Each row below holds a small network's activations on one input, seen along a few directions.
In each table, some parts of the input vary, and every possible input appears once, in random order.
A made-up example of a description, with smaller parts first: one of 4 places along a line, together with either a single point or one of 11 places around a ring or (one of 3 separate values, together with one of 8 places around a ring).
Shared parts are said once, and a part with two or three values counts as separate values.
(in the rows, 128 means zero)

Other details of the inputs vary at random and push rows far along three fixed directions, the same in every table; ignore that.

Rows:
x1: [ 94 105 166 145 102  22 113 133  92 127 144 129]
x2: [113 188 170 142 126 102 175  96 137  91 109  97]
x3: [121 180 188 130 157 106 147  98 118  87 134 102]
x4: [121 101 131 108 123 143  83 123 160 173 167  96]
x5: [144 122 125 109 152 200 123 113 122 137 136 100]
x6: [134 131 115 126 146 192 130 129 152 114 145 150]
x7: [ 96 150 195 127 117  54 103  96 134 126 163  76]
x8: [160 166 121  96 128 169 127 138 151 117 111 128]
x9: [ 97 165 166 123 124 106 154 101  93  62 149 114]
x10: [137 139 106 122 130 191 153 123 165 139 115 116]
x11: [ 95 147 166 155 153 123 173  84 127  84 164 126]
x12: [125 140 130  97  86 121  88 143 174 165 116  87]
x13: [164 109 109 175 123  98 189 150  52 103  35 178]
x14: [148 135 109 124 142 190 140 123 153 132 129 112]
x15: [147  79 102 192 146 118 209 143  54 121  54 166]
x16: [197 108 120 135 146 149 106 153  85 144  68 150]
x17: [142 127 124 102 158 197 129 118 126 140 139 113]
x18: [ 96  90 115 100 104 138  95 141 152 147 180 121]
x19: [161 149 162 127 160 134 157 107  85  94  96 131]
x20: [168  91 122 126 108  91  72 158 113 186 106 157]
x21: [163 159 132 103 136 177 109 131 140 111 120 133]
x22: [134 141  98 130 131 185 149 133 165 116 140 153]
x23: [119 141 105 126 123 187 161 126 169 118 121 133]
x24: [151  93 116 127 101  93  72 168 105 178 110 170]
x25: [126 114 128 151 152 148 183 106  85  80 131 149]
x26: [173  97 103 127 127 145 118 171  77 117  81 176]
x27: [158 155 132  92 131 179 110 124 122 117 121 123]
x28: [124 115 108 112 139 193 134 138 132 104 148 135]
x29: [110 190 162 149 125  98 169 106 138  68 135 133]
x30: [101 176 126  94  91 137 129 130 170  79 162 119]
x31: [ 83 111  27  95 162  98  72  87 188 145 134 105]
x32: [100 116 155 180 138  34 141 123 131 176 149 118]
x33: [135 136 120  81 114 179 117 140 107  92 128 128]
x34: [102 160 167 126 123 103 159  98 104  54 147 122]
x35: [ 85 150 112 111 107 156 142 122 182 100 187 115]
x36: [141 145 115  96 116 173 117 143 129  84 129 146]
x37: [115  85 162 172 149  43 126 118  99 182 141 126]
x38: [143 130 120 112 150 197 128 115 130 136 143 120]
x39: [125 119 103 115 135 191 133 135 138 103 152 143]
x40: [133 150 138 113 113 115 129 136 147 144  96 109]
x41: [ 79 143 178 159 141  69 123  97 155 143 191  94]
x42: [122 140 133 103  99 121  70 151 170 140 154 141]
x43: [146 105 138 112 109  97  64 147 111 183 121 112]
x44: [124 153 137 138 121 128 192 124  94  66  80 127]
x45: [106 115 131 181 140  88 189 124  94 103 130 142]
x46: [146 159 155 173 138  73 165 117 100 110 100 140]
x47: [ 59 157  65  70 133  50  48  78 207 120 151  78]
x48: [ 89  71 120 125 101  88  84 153 122 181 173 123]
x49: [120 110 131 117 130 143  79 132 166 174 166  97]
x50: [152  84  93 160 120 102 106 161 140 205 121 158]
x51: [140 141 151 102 132 123 103 128 113 141 125 113]
x52: [ 94 124 150 159  94  16 129 145 111 128 137 133]
x53: [163  84  97 149 148 166 132 147  88 153 102 179]
x54: [144 101 102 138  82  86  99 176 139 180  81 166]
x55: [153  66 109 146 128 109  91 149 121 204 128 154]
x56: [135 136 111 113 139 190 156 126 160 142 110 109]
x57: [110 172 178 135 133 104 154  93 119  66 142 129]
x58: [164 160 121 104 123 173 122 133 146 114 107 115]
x59: [ 93 100 109 102 103 140  93 140 145 152 183 122]
x60: [136 109 141 192 154  99 187 111  90 144  77 114]
x61: [149  81  72 151 119 157 165 159 105 143  78 168]
x62: [128 120 140 133 156 137 121 125 138 153 146 119]
Description of these inputs: one of 2 separate values, together with either a single point or (one of 5 places along a line, together with one of 6 places along a line).
The inputs of x8 and x32 match in every part but the choice among 2 separate values. If x58 is changed in the same way as x8 into x32, which row does it become?
> x14
Start at x56 and move only the place on the line of 5, one step at a time. The first step leads to x32. Which rows follow, in order?
> x62, x37, x17

Rows:
x63: [148 128 120 115 148 160 127 120 119 130 114 135]
x64: [120 124  98  90  98 133  87 149 163 148 150 134]
x65: [112 167 166 144 163 113 168  81 108  89 139 105]
x66: [157  90 101 119 107 102  61 168 130 187 116 144]
x67: [120 118 138 181 146  87 171 109 100 116 109 142]
x68: [139 132 111 118 125 153 143 138 132 115 107 149]
x69: [ 79 162 154  82  85 152 106 132 195 117 207 100]
x70: [ 72 148 133  81 114 149  99 105 196 127 195  75]
x71: [121 125  97  92 100 133  85 155 163 148 150 132]
x72: [ 72 158 201 133 118  87 127 103 156 131 203  84]
x73: [138 140 106 112 131 153 133 138 127 106 122 141]
x74: [158 133 112 121 120 155 138 140 113 119  92 140]
x75: [134 122 145 162 141  81 160 120  70 104  85 143]
x76: [150 136 117 117 151 161 127 125 120 127 120 129]
x77: [125 108 131 180 157  86 167 110  83 109 101 151]
x78: [127 161 154  98 145 202 141 108 136  91 164 111]
x79: [ 81 111 165 163 117  60 125 120 122 135 180 122]
x80: [112 142 143 100 102 121  86 128 177 145 153 103]
x81: [149  96 112 114  98 110  68 161 150 189 116 141]
x82: [ 88 112 166 171 114  65 135 125 126 141 170 125]
x83: [ 96 156 158  86  84 151 103 137 174 120 183  96]
x84: [ 66 147 160 147 120  73 137  97 163 118 173  97]
x85: [102 130 167 146 125  48 112 111 123 132 139 113]
x86: [119 147 144 111 136 205 159 114 143  97 162 106]
x87: [155 104 111 119 143 204 143 138 105 122 126 143]
x88: [184 105  97 135 147 162 124 156 104 161  83 158]
x89: [115 167 123  91 131 179 147 109 150  73 140 122]
x90: [140  85 118 110  85 117  72 178 121 176 135 148]
x91: [136 136 149 169 135  79 165 128  82 110  93 131]
x92: [113 173 171 148 158 118 176  83 119  93 137 102]
x93: [144 120 103 115 142 193 145 128 136 125 110 129]
x94: [ 88 156 144  79 119 141  88 109 189 134 183  87]
x95: [134  74  88 122 113 114  80 156 136 197 131 136]
x96: [151 117  99 118 143 195 146 129 130 128 104 133]
x97: [116 125 149 138 117  62  98 122 127 147 141 117]
x98: [139 127 102 133 133 163 142 126 137 120 120 139]
x99: [132 118 109 117 143 166 138 117 127 124 124 124]
x100: [144 115 102 137 140 165 146 130 128 118 103 150]
x101: [133  93  95 115  92 107  85 170 149 183 120 156]
x102: [ 99 129 122 111 113 130 105 130 176 157 169  93]
x103: [127 169 134  96 121 181 147 115 146  82 121 110]
x104: [ 92 170 139  83  89 135  97 129 190 121 173  82]
x105: [128 120 136 165 146  79 167 121  78 105  95 157]
x106: [169 135 120 128 138 157 130 139 118 121  96 137]
x107: [163 136 101 105 130 179 129 145 111 104  95 139]
x108: [137  98 105 109  84 107  76 168 145 183 114 139]
x109: [138 138 155 162 151  81 146 113  87 106 109 127]
x110: [115 172 170 152 160 115 175  89 116  94 136 102]
x111: [156 129 108 115 125 153 130 137 105 113  96 141]
x112: [165  95  87 133 138 169 135 146 114 157  94 148]
x113: [117 164 164 149 168 111 167  90 104  90 135 106]
x114: [ 55 147 161 137 121  67 124  91 165 112 188  91]
x115: [118 115 134 175 152  85 163 105  91 109 113 143]
x116: [143 135 149 148 151 110 148 108  91 101  99 135]
x117: [141  79 159 175 107  43 101 161  91 188 121 153]
x118: [149 114 100 129 153 166 142 131 110 125 111 131]
x119: [125 142 134 108 107 122  89 137 166 146 148 107]
x120: [117 157 165 147 168 116 171  84 100  89 124 115]
x121: [154 121 162 158 146 121 152 124  71 104 112 147]
x122: [119  73 120 172 128  40 108 145  98 191 125 133]
x123: [133 165 137 102 148 192 147 104 150 101 130 111]
x124: [105 107 151 145 106  68 118 146 111 145 157 144]
x125: [146 171 136 105 136 185 143 108 146  87 124 112]
x126: [133 144 134 156 141 108 172 126 101 100 107 141]
x127: [168 104  94 113 121 157 115 155 101 133  78 158]
x128: [128 123  99 103  96 131  93 161 164 159 139 136]
x129: [156 126  90 129 142 189 144 138 132 114 107 146]
x130: [114  65 124 169 128  39 109 141  99 191 118 139]
x131: [120 120 132 175 151  87 163 106  92 108 118 140]
x132: [160 133 108 107 123 182 138 142 121 109  85 143]
x133: [151 131 124 123 143 160 135 124 126 137 108 135]
x134: [136 123 144 162 139  80 160 119  69 106  86 143]
x135: [151  90 111 120 101 105  69 165 144 190 109 145]
x136: [141 139 100  96 128 181 135 131 134 100 117 146]
x137: [127  99  99 110 113 148  99 145 159 175 135 123]
x138: [115  80 115 175 121  37 104 146 109 177 129 146]
x139: [113 167 153 152 142 109 189  99 111  76 124 126]
x140: [134 120 117  91 106 134  70 141 160 155 138 124]
x141: [147 117  94 135 146 160 136 134 117 115 113 146]
x142: [108 140 125  95  96 114  86 141 157 136 153 105]
x143: [ 71 159 165 133 109  64 139 106 157 115 167 104]
x144: [185  96  98 134 148 167 129 151 100 160  70 167]
x145: [148 131  93 124 137 188 141 134 140 114 116 139]
x146: [122 158 123 111 147 192 157 109 152  97 143  97]
The inputs of x94 and x144 match in every part but one. If x64 is changed in the same way as x94 into x144, which row does it become?
> x139
The inputs of x140 and x81 match in every part but one. If x107 is changed in the same way as x140 into x81, which row does it become?
> x91
The inputs of x72 and x78 match in every part but one. If x128 is changed in the same way as x72 into x78, which row does it become?
> x71
Describe the family of inputs behind these rows.
> one of 2 separate values, together with one of 6 places around a ring, together with either a single point or one of 6 places along a line
Start at x79 and move only the place on the ring of 6, one step at a time. The first step leads to x124. Which rows follow, in order?
> x90, x121, x78, x87
Change only the place on the ring of 6 in x126. List by row number the other rows that result.
> x88, x91, x106, x129, x146
Change only the choice among 2 separate values in x105. List by row number the other rows that result.
> x68
Change only the choice among 2 separate values in x69. List by row number the other rows that result.
> x124
Change only the place on the line of 6 in x132. List by row number the other rows that result.
> x74, x91, x103, x104, x108
